These are the activations of a small neural network, seen along a few directions. Each row is one input.
Each table varies a few parts of the input and shows all the possible inputs, shuffled.
Descriptions start from the smaller parts, as in this example, which fits no table here: ring(8) and (point or (values(2) and line(4)) or ring(9)).
Shared parts are said once, and a part with two or three values counts as separate values.
(in the rows, 128 means zero)

Other details of the inputs vary at random and push rows far along two fixed directions, the same in every table; ignore that.

A family of inputs:
r1: [ 87 162 124 116 150 121  92 134 143 161  79 118 109 155 130 123]
r2: [134 112 125 115 148 120 115 143 136 123 102 126 118 118 140 118]
r3: [131 149 133 138  90 133 142 108 131 132 148 134 152 148 115 130]
r4: [158 118 128 158 123 107 158 127 136 112 160 150 157 137 133 158]
r5: [118 175 119 106 161 130  96 153  93 160  95  93 104 123 129  89]
r6: [231 108 102 101 145 133 157 170  96 106 127  89 138  69 127 122]
r7: [ 34 154 143 111  81 145 108  87 151 142 121 156 114 170 106 118]
r8: [147  97 138 164 110 120 151 122 149  93 169 161 138 121 137 173]
r9: [129 148 135  81 162 145 104 144 108 155 105  89 108 112 110 103]
r10: [182 137 114 113 177 136 133 163  87 133 146  93 104  81 121 116]
r11: [ 38 145 125 149  91 122 105  94 147 135 121 155 122 167 131 109]
r12: [166 120 139 166 115 119 168 119 125 115 171 145 162 136 139 151]
r13: [ 63 144 112 104 149 123  87 138 137 168  50 127 105 159 129 110]
r14: [141 143 135  98 130 142 122 132 114 142 137 107 119 118 105 110]
r15: [123 127 123  87 165 128 101 151 122 137  80 102 112 109 134  90]
r16: [ 52 141 145 142 114 120 106  95 149 158 122 159 114 178 117 142]
r17: [165  87 129 172 108 113 155 118 155  89 160 159 146 125 146 160]
r18: [ 99 124 143 134  96 141 140 100 138 120 152 151 132 140 120 141]
r19: [122 111 120 165 108 112 134 119 147 122 118 151 137 147 136 155]
r20: [ 62 158 120  96 130 140  87 118 129 166  54 108 109 155 118 101]
r21: [158 104 128 148  82 132 166 103 145  90 170 149 153 121 126 133]
r22: [182 127  97 119 166 133 125 169  91 128 112  88 121  86 142 105]
r23: [108 117 130 152 105 114 135 111 128 123 120 143 146 150 131 140]
r24: [169 129 117 103 172 148 124 164  97 125 136 100 105  72 142 106]
r25: [107 124 138 146 122 113 123 117 148 129 147 145 122 147 124 160]
r26: [118 122 140 104 146 136 115 137 124 125 123 119 123 117 135 116]
r27: [109 125 152 145 117 127 136 103 130 132 157 141 135 152 124 145]
r28: [197 110 115  96 162 140 139 160 115 111 115  92 126  76 133 102]
r29: [151  94 142 161 114 123 154 118 143  94 177 158 145 122 140 167]
r30: [160 130 133 151 103 124 162 122 125 116 167 132 161 130 121 147]
Each input here is: ring(5) and (point or line(5)).
Question: Changing only the ring(5) part turns r27 into r15. The same change can be made to r14. Which row results?
Answer: r21
Question: Start at r8 and move only the ring(5) part, one step at a time. The first step leads to r17. Which rows follow, in order?
Answer: r19, r1, r25
Question: Which other rows does r7 become when the line(5) part takes its other values? List them by row number.
Answer: r8, r18, r26, r29

A family of inputs:
r31: [189 139 103 135 152 123 145 158  90 131 123  92 145 105 136 118]
r32: [ 96 139 132 102  87 151 130 101 126 128 120 124 135 140 109  97]
r33: [ 77 161 140 121 119 136 108 111 124 151 142 128 114 148 110 125]
r34: [187 109 127 126 162 123 142 156 120 108 143 118 132  89 140 132]
r35: [ 51 146 131 117 129 122  89 116 149 159  73 137 112 172 126 122]
r36: [128 129 117 201  78 111 165  93 123 118 169 153 173 166 132 154]
r37: [ 38 152 130 114 131 126  82 114 146 156  80 138 102 162 127 106]
r38: [ 65 191 136 103 112 140 103 108 122 175 114 114 119 167  99  99]
r39: [170 109 115 121 156 124 130 154 122 114 120 113 119  93 141 121]
r40: [139  94 130 187  83 110 164  98 153  99 166 170 162 154 135 175]
r41: [127 116 137 148  47 143 172  81 138  97 179 159 166 142 114 132]
r42: [101 107 148 184  87 111 153  88 154 106 177 178 156 164 135 170]
r43: [134 132 120 103 162 128 108 154 123 132 100 114 108 108 136 110]
r44: [ 56 142 124 122 121 125  90 115 152 151  77 136 107 162 128 114]
r45: [ 45 144 131 115 133 121  85 113 147 163  70 136 109 173 126 120]
r46: [126 106 136 180  87 114 159  99 150  97 178 174 152 145 136 162]
r47: [210 117 130 129 151 136 157 150  94 113 187 101 132  79 123 139]
r48: [195 137 103 137 151 123 146 159  90 131 126  94 147 104 138 121]
r49: [ 75 142 147 120 119 137 107 109 131 143 140 140 108 143 117 129]
r50: [197 103 127 128 161 120 148 160 121 109 141 115 137  93 142 143]
r51: [154 122 126 111 167 123 121 158 124 131 107 110 121 109 136 125]
r52: [213  97 136 124 154 137 158 151  99 101 185 111 126  72 129 142]
r53: [101 111 148 181  85 112 153  89 156 106 175 180 156 165 134 170]
r54: [212 120 131 131 144 139 160 150  97 112 189 105 135  80 124 140]
r55: [170 115 129 107 133 149 144 142 109 110 151 113 122  85 123 119]
r56: [131 129 112 105 151 128 106 153 131 136  84 113 108 115 135 113]
r57: [184 105 117 126 148 125 139 156 123 106 132 119 127  90 142 128]
r58: [162 169 126  96 145 142 129 146  98 154 133  87 126 112 107 103]
r59: [135  98 131 185  81 113 165 100 152  91 178 173 155 143 139 165]
r60: [120 135 113  99 156 127  97 152 131 146  64 107 106 123 134 107]
r61: [ 83 135 133 118 143 121 103 126 139 146  96 132 118 150 131 124]
r62: [ 72 136 130 121 128 121 100 119 146 151  84 136 118 162 128 128]
r63: [190 105 115 123 153 121 140 158 124 115 117 114 133 100 140 138]
r64: [ 94 133 138 121 102 146 127 106 131 125 142 139 121 134 116 121]
r65: [128 129 113 101 160 126  99 153 128 144  67 104 107 119 135 107]
r66: [160 121 126 112 168 126 122 156 121 124 119 114 120  97 138 121]
r67: [128 132 114  99 162 125 102 154 128 145  70 107 111 122 133 115]
r68: [ 97 129 138 122 105 145 127 107 128 125 144 135 120 131 116 122]
r69: [107 106 131 186  71 115 153  89 164 102 161 178 152 163 135 165]
r70: [ 73 142 147 120 119 138 108 107 131 143 138 142 109 145 116 127]
r71: [141 127 126 104 175 126 110 156 117 135 104 109 112 103 135 113]
r72: [ 56 148 138 113 137 124  92 120 144 153  90 137 110 160 129 121]
r73: [177 124 121  89 117 153 151 136 108 111 133 104 139  92 116  95]
r74: [126 132 114 100 156 127 100 153 130 144  67 108 107 120 135 110]
r75: [138 144 142 174  70 127 171  86 125 123 204 148 164 157 106 151]
Question: What do these inputs look like to the network?
Answer: values(3) and (point or line(5) or ring(9))
Question: Which other rows does r58 become when the values(3) part takes its other values? List them by row number.
Answer: r38, r75
Question: Which other rows does r67 become when the ring(9) part takes its other values? List them by row number.
Answer: r34, r35, r46, r51, r53, r59, r60, r69

A family of inputs:
r76: [ 92  98 131 136 141 116 107 130 160 117  97 157 110 135 151 146]
r77: [151 128 137  78 183 135 106 162 117 142 107  98 103  98 124 115]
r78: [187 127 114 147 130 126 154 142 102 114 169 117 141 102 132 133]
r79: [186  99 133 172  81 125 185 108 136  93 193 151 172 128 125 166]
r80: [ 19 123 128 165  77 104 105  80 185 133  81 184 136 206 138 140]
r81: [110 114 147 155  82 134 149  91 139 106 186 162 135 137 119 148]
r82: [ 31 131 123 179 105  99  99  96 170 143  88 174 126 196 147 148]
r83: [212 126 112  92 153 149 148 165  93 116 127  82 132  72 125  98]
r84: [ 70 172 118  68 141 148  78 135 118 170  58  95  94 137 113  76]
r85: [203 105 128 184 110 115 184 123 117  95 204 142 166 112 134 169]
r86: [114 115 150 157  93 128 147  96 147 109 181 164 138 144 120 158]
r87: [ 77 179 118  82 155 144  82 140 101 172  74  91  98 131 120  73]
r88: [111 137 135 119 120 127 124 120 136 146 105 126 135 152 118 131]
r89: [204 117 127  84 169 149 142 168  94 109 150  89 116  55 126 103]
r90: [153 149 119 102 180 123 109 164 105 155  98  89 119 114 129 115]
Question: Changing only one part turns r90 into r88. The same change can be made to r82. Which row results?
Answer: r80
Question: What do these inputs look like to the network?
Answer: values(3) and (point or line(4))
Question: Which other rows agree with r81 in the values(3) part? List them by row number.
Answer: r76, r77, r86, r89
Question: Start at r90 and move only the line(4) part, one step at a time. The first step leads to r85. Which rows follow, in order?
Answer: r78, r87

A family of inputs:
r91: [225 119 123  94 167 142 157 169  89 112 156  89 132  67 125 129]
r92: [229  92 121  97 179 129 152 176 104 101 128  99 137  66 143 126]
r93: [ 81 149 127  89 144 138  87 134 135 153  90 117  94 130 120  99]
r94: [115 128 148 153  93 127 138  99 145 117 175 157 135 142 117 144]
r95: [ 79 145 130  82 142 143  87 134 132 154  86 115  97 132 120 108]
r96: [ 80 148 129 104 160 121  95 137 134 146  81 126 109 132 136 102]
r97: [ 80 145 120 108 160 126  86 143 133 152  78 120 105 142 137 120]
r98: [121 103 139 161  91 126 145  98 143 109 176 158 138 140 122 156]
r99: [ 86 161 142  82 141 144  95 131 121 162  99 112 104 137 114 107]
r100: [ 82 154 120  98 136 140  93 129 113 156  79 108 105 135 121  89]
r101: [116 108 139 158  97 115 149 103 150 103 152 164 151 151 133 143]
r102: [118 125 150 155  95 133 146  97 133 122 177 151 141 145 117 149]
r103: [115 109 143 148  88 119 150 100 154 110 150 159 157 159 130 151]
r104: [251  94 102 117 172 120 155 188 103 106 133  95 130  73 143 144]
r105: [118 110 137 160  84 124 155 100 157 112 147 161 160 156 125 164]
r106: [119 118 123 182  95 112 142 115 152 116 152 162 143 153 137 160]
r107: [124 114 149 155  96 126 146  97 135 114 183 152 136 140 117 155]
r108: [ 83 154 116 100 134 136  94 128 126 146  84 111 103 131 128  90]
r109: [111 127 139 164  87 134 152  95 128 119 173 150 146 152 119 144]
r110: [115 116 136 175 111 112 141 109 147 109 158 167 145 142 147 151]
r111: [ 78 147 123  89 140 144  89 132 127 150  78 112 101 132 121  98]
r112: [ 79 142 129 104 159 125  88 137 129 153  78 126 107 135 141 114]
r113: [111 109 130 162  91 128 143  95 139 110 160 154 137 141 123 142]
r114: [142 100 128 194  98 113 161 114 142 107 168 157 150 145 139 176]
r115: [ 90 140 125  97 147 132  94 133 137 158  67 114 111 143 118 109]
r116: [ 81 170 127  94 140 143  98 132 117 160  92 107 105 136 117  89]
r117: [106 138 125 159  83 130 147  99 132 120 160 154 143 145 125 127]
r118: [ 94 126 130 152  79 132 142  95 140 110 146 152 141 153 127 141]
r119: [224  92 107 131 191 121 145 181 104 105 143  99 127  68 148 141]
r120: [219 122 120  98 161 144 152 172  90 116 144  86 131  68 127 119]
r121: [117 118 135 163  88 122 148 102 161 112 145 161 155 156 126 150]
r122: [ 76 141 128 109 168 123  83 136 125 155  76 121 100 136 140 108]
r123: [120 110 138 152  91 114 152 100 157 112 153 156 155 151 134 142]
r124: [147 100 130 182  89 114 161  97 149 107 158 162 152 146 129 169]
r125: [224  94 121 115 194 120 151 183 101 101 136  98 129  60 150 127]
r126: [ 79 148 120  99 137 139  90 128 120 150  78 107 100 135 125  93]
r127: [ 98 152 114 110 140 117  87 139 135 159  69 124 103 144 129 110]
r128: [133 140 128 174  97 112 159  94 120 135 165 129 166 163 120 146]
r129: [232 119 131 105 167 139 154 172  97 111 160  94 131  58 128 121]
r130: [ 81 172 129  88 144 141  95 131 121 164  98 110 102 138 110  96]
r131: [ 81 157 119  98 137 142  96 130 110 160  88 107 103 136 119  89]
r132: [ 77 153 118  96 141 138  87 131 132 152  81 115  97 132 120  89]
r133: [249  94 106 127 177 125 159 192 104 101 138  92 133  63 149 148]
r134: [126 148 131 167  89 115 156  97 125 136 161 136 171 169 122 149]
r135: [222 111 126 103 172 136 144 172 109 107 153  96 115  59 130 122]
r136: [112 120 127 176 114 112 136 114 150 113 153 160 142 147 144 154]
r137: [ 81 147 138  89 150 138  86 131 129 156  94 111  89 132 114 106]
r138: [146 109 128 177  85 111 156 103 156 106 154 164 154 151 134 160]
r139: [105 135 126 158  81 127 143  99 133 116 151 154 146 146 127 127]
r140: [ 89 135 133  91 149 129  91 132 133 153  72 111 111 145 127  96]
r141: [225  88 120 106 183 125 150 172 104 104 131  97 131  67 139 123]
r142: [107 131 128 152  79 133 151  99 127 119 160 151 147 147 126 138]
r143: [ 82 162 133  89 148 143  95 129 115 164  99 105 102 139 109 101]
r144: [241  98 104 123 176 118 144 183 103 113 126  94 122  75 140 136]
r145: [ 73 148 134  93 159 125  91 141 132 149  71 122 108 136 135 108]
r146: [224 106 129  95 171 141 143 173 105 107 148  94 118  61 130 130]
r147: [119 120 151 148  89 129 145  99 140 115 179 156 140 144 118 158]
r148: [140 106 131 174  83 116 160  99 152 108 153 164 157 149 131 171]
r149: [ 95 187 116 107 144 122  99 134 112 175  84  94 127 154 113  90]
r150: [105 127 130 155  75 133 146  97 133 116 154 156 150 150 125 139]
Question: What do these inputs look like to the network?
Answer: values(3) and (point or ring(9) or ring(10))
Question: Changing only the values(3) part turns r128 into r134. The same change can be made to r109. Which row results?
Answer: r120
Question: Which other rows does r117 become when the values(3) part takes its other values? List them by row number.
Answer: r131, r142
Question: Start at r129 and move only the ring(10) part, one step at a time. The first step leads to r130. Which rows follow, in order?
Answer: r116, r117, r139, r108, r132, r93, r135, r94

A family of inputs:
r151: [163 106 125 107 130 138 139 140 130 107 124 123 129  99 131 120]
r152: [ 64 114 128 206  78  90 133  84 178 122 123 195 157 204 148 178]
r153: [ 50 163 140  90 143 140  82 122 129 165  93 118  95 147 116 101]
r154: [112 107 147 191  63 124 169  77 149  93 210 183 158 153 126 169]
r155: [180 120 123 139 129 130 155 136 104 110 165 118 142 102 131 132]
r156: [173  99 128 110 143 138 139 146 122 103 141 120 118  84 131 128]
r157: [146 101 118 134 173 104 113 160 144 122  84 129 118 117 157 141]
r158: [133 150 131 106 148 133 118 139 109 149 124 104 121 124 117 116]
r159: [134 150 126 107 147 134 120 140 109 146 123 104 121 119 120 113]
r160: [119 126 145 111 142 136 117 130 128 132 142 128 110 118 121 132]
r161: [146 156 111 121 135 133 130 142 102 143 126 100 131 119 125 109]
r162: [119 153 113  99 126 137 113 134 122 150  79 105 125 136 120  93]
r163: [216 111 114 157 108 127 179 135 108 101 173 119 165 102 129 138]
r164: [164 110 128 115 136 136 139 141 122 109 139 122 128  97 131 125]
r165: [ 97 113 119 215  82  91 149  92 161 120 134 179 169 193 147 179]
r166: [ 97 114 121 115 180 107  83 155 153 140  61 132  96 130 153 128]
r167: [112 141 119  91 134 138 109 134 125 143  82 109 118 128 122  96]
r168: [140 127 142 118 141 134 131 132 121 127 151 122 123 115 122 133]
r169: [ 48 155 144  88 145 142  78 122 134 161  92 124  86 143 116 105]
r170: [ 14 150 142 165  47 125 119  57 160 143 128 178 140 209 115 135]
r171: [209  87 134 146 132 131 171 140 117  82 199 135 139  78 136 151]
r172: [143 107 130  93 140 141 123 140 135 111 110 122 111  99 129 115]
r173: [100 178 120 104 141 135 103 136 107 170  96  96 117 142 113  97]
r174: [193 135 124 145 128 129 162 136 102 125 173 108 153 114 118 139]
Question: Changing only one part turns r163 into r170. The same change can be made to r162. Which row results?
Answer: r167
Question: What do these inputs look like to the network?
Answer: line(4) and (point or line(5))
Question: Which other rows does r168 become when the line(5) part takes its other values? List them by row number.
Answer: r151, r153, r154, r164
Question: Which other rows does r160 become when the line(5) part takes its other values? List them by row number.
Answer: r156, r169, r171, r172
Question: Which other rows does r166 become when the line(4) part takes its other values? List them by row number.
Answer: r152, r157, r165
